Small tables with named rows and columns. After each table, cells are looked up by row and column.

vuzuvu:
	gar	momepu	nipipad	beg	ninu	mometu
neguv	191	91	216	124	181	118
gitapo	185	57	216	86	91	95
disod	137	163	157	77	218	174
liboni	100	158	101	94	152	168
sinafub	120	126	79	104	193	186
lon	49	166	191	227	118	171
notarop	125	144	86	68	189	181
larime	101	207	216	144	156	149
biv	126	120	96	105	146	157
feke	128	103	88	89	176	166
fego	110	125	91	90	186	142
lodamu	107	125	105	102	119	184
gov	96	130	114	186	127	179

momepu of gitapo = 57
nipipad of liboni = 101
beg of neguv = 124
nipipad of gov = 114
beg of feke = 89
nipipad of feke = 88
gar of neguv = 191
ninu of liboni = 152

lotake
         naze  rud  nep  pev  lekemuf  ravif
dovuziv   122  179  131  107       96    141
kel       126  176  126  113       96    117
bur        62  116  115  111      141    170
muzaga    155  162  134  105      130     84
nufoto    137  201  137  122      170     72
mimusiv   124  180  140  110      125    104
tolo      154  207  141  126      192     63
sifedol    94  144  133  122      199    111
mume      129  116  113  131      109    126
beg        70  124  123  126      145    151
fof       117  100   94   95       85    153
putumar   108   85   86  119       67    224

pev of dovuziv = 107
rud of fof = 100
nep of sifedol = 133
rud of tolo = 207
ravif of beg = 151
rud of kel = 176
rud of beg = 124
ravif of mimusiv = 104
naze of kel = 126
lekemuf of fof = 85
ravif of sifedol = 111
rud of nufoto = 201
nep of muzaga = 134
pev of sifedol = 122
naze of beg = 70
pev of bur = 111
ravif of dovuziv = 141
nep of bur = 115

Table bemu
|  | gon | vefaso | lizovuf | zaz |
|---|---|---|---|---|
| kadameg | 62.20 | -67.63 | -20.53 | 30.87 |
| rek | 16.63 | 71.43 | -28.32 | -48.53 |
| tozin | 72.02 | -39.56 | -44.03 | 18.01 |
| gik | -32.84 | -48.43 | 15.73 | 72.08 |

gon of tozin = 72.02
vefaso of kadameg = -67.63
zaz of rek = -48.53
lizovuf of tozin = -44.03
vefaso of rek = 71.43
zaz of gik = 72.08
vefaso of tozin = -39.56
vefaso of gik = -48.43
lizovuf of rek = -28.32
gon of gik = -32.84
gon of rek = 16.63
lizovuf of kadameg = -20.53
lizovuf of gik = 15.73
zaz of kadameg = 30.87
gon of kadameg = 62.20
Which row has the largest zaz? gik

nov =
         gikiboz  tir  kugete
laz           74   90     131
tilugak      161  162     141
fet          233  188     168
luk           54  142     138
tivira       213  187     150
ris           24  116     123
ponate       222  196     145
kov          226  198     141

gikiboz of ris = 24
kugete of ris = 123
kugete of luk = 138
gikiboz of laz = 74
tir of laz = 90
kugete of kov = 141
tir of ris = 116
gikiboz of fet = 233
gikiboz of luk = 54
kugete of laz = 131
gikiboz of kov = 226
gikiboz of tivira = 213
tir of tilugak = 162
kugete of fet = 168
gikiboz of tilugak = 161
tir of fet = 188
tir of kov = 198
kugete of tilugak = 141
tir of tivira = 187
tir of ponate = 196
Which row has the largest kugete? fet

Table zupefur
|  | gosen | sebevib | golud | rut | lobugi | lum |
|---|---|---|---|---|---|---|
| zubizen | 0.396 | 0.635 | 0.471 | 0.558 | 0.563 | 0.460 |
| reso | 0.672 | 0.722 | 0.573 | 0.529 | 0.350 | 0.522 |
| pudo | 0.599 | 0.690 | 0.436 | 0.471 | 0.676 | 0.359 |
| vaki | 0.628 | 0.611 | 0.471 | 0.525 | 0.462 | 0.506 |
| sor | 0.388 | 0.097 | 0.428 | 0.586 | 0.597 | 0.403 |
| nikuvi | 0.428 | 0.765 | 0.679 | 0.394 | 0.243 | 0.819 |
| rav | 0.517 | 0.253 | 0.581 | 0.565 | 0.327 | 0.567 |
| dubura | 0.751 | 0.797 | 0.525 | 0.570 | 0.435 | 0.383 |
| vinazu | 0.276 | 0.587 | 0.579 | 0.468 | 0.385 | 0.741 |
| leli | 0.659 | 0.697 | 0.456 | 0.607 | 0.378 | 0.407 |
| zazumu | 0.648 | 0.691 | 0.484 | 0.618 | 0.399 | 0.404 |

golud of reso: 0.573
lum of vaki: 0.506
golud of rav: 0.581
rut of zubizen: 0.558
sebevib of zazumu: 0.691
lum of rav: 0.567
rut of dubura: 0.570
golud of nikuvi: 0.679
golud of leli: 0.456
gosen of zazumu: 0.648
lobugi of nikuvi: 0.243
gosen of dubura: 0.751
lobugi of reso: 0.350
golud of vaki: 0.471
lobugi of sor: 0.597

pafosu.csv
,zisare,dotib,sar,fus,ded
magenus,-57.030,88.752,-10.574,35.401,45.063
mup,74.396,-22.862,16.994,21.260,48.353
nukav,-15.784,53.121,-33.745,1.087,20.137
fen,20.965,14.976,79.441,54.878,63.489
gelore,-14.624,53.978,24.579,62.829,71.845
rogago,0.354,29.039,84.260,34.186,28.364

What is the dotib of gelore in pafosu? 53.978
What is the ded of magenus in pafosu? 45.063
What is the ded of gelore in pafosu? 71.845
What is the zisare of mup in pafosu? 74.396
What is the sar of gelore in pafosu? 24.579
What is the fus of magenus in pafosu? 35.401
What is the sar of fen in pafosu? 79.441
What is the fus of nukav in pafosu? 1.087
What is the ded of nukav in pafosu? 20.137
What is the zisare of gelore in pafosu? -14.624
What is the fus of fen in pafosu? 54.878
What is the zisare of nukav in pafosu? -15.784
What is the sar of magenus in pafosu? -10.574
What is the sar of rogago in pafosu? 84.260
What is the zisare of rogago in pafosu? 0.354
What is the ded of fen in pafosu? 63.489
What is the sar of nukav in pafosu? -33.745

Table bez
columns: lis, rason, vel, bupusu, toloko
baf: [170, 111, 73, 165, 161]
nel: [69, 138, 190, 180, 132]
liko: [74, 157, 179, 174, 110]
vid: [192, 199, 169, 72, 99]
biveli: [196, 132, 68, 166, 194]
kage: [158, 180, 170, 68, 110]
dasanin: [169, 191, 125, 56, 162]
purozi: [183, 131, 67, 147, 165]
vuk: [109, 70, 159, 179, 194]
vimemik: [185, 142, 59, 126, 169]
ros: [147, 60, 130, 178, 197]
bafub: [141, 63, 140, 175, 187]
bav: [131, 52, 159, 155, 199]

What is the vel of nel in bez? 190
What is the rason of ros in bez? 60
What is the bupusu of biveli in bez? 166
What is the bupusu of kage in bez? 68
What is the toloko of purozi in bez? 165
What is the bupusu of vimemik in bez? 126
What is the vel of purozi in bez? 67
What is the rason of kage in bez? 180
What is the vel of liko in bez? 179
What is the bupusu of bav in bez? 155
What is the vel of ros in bez? 130

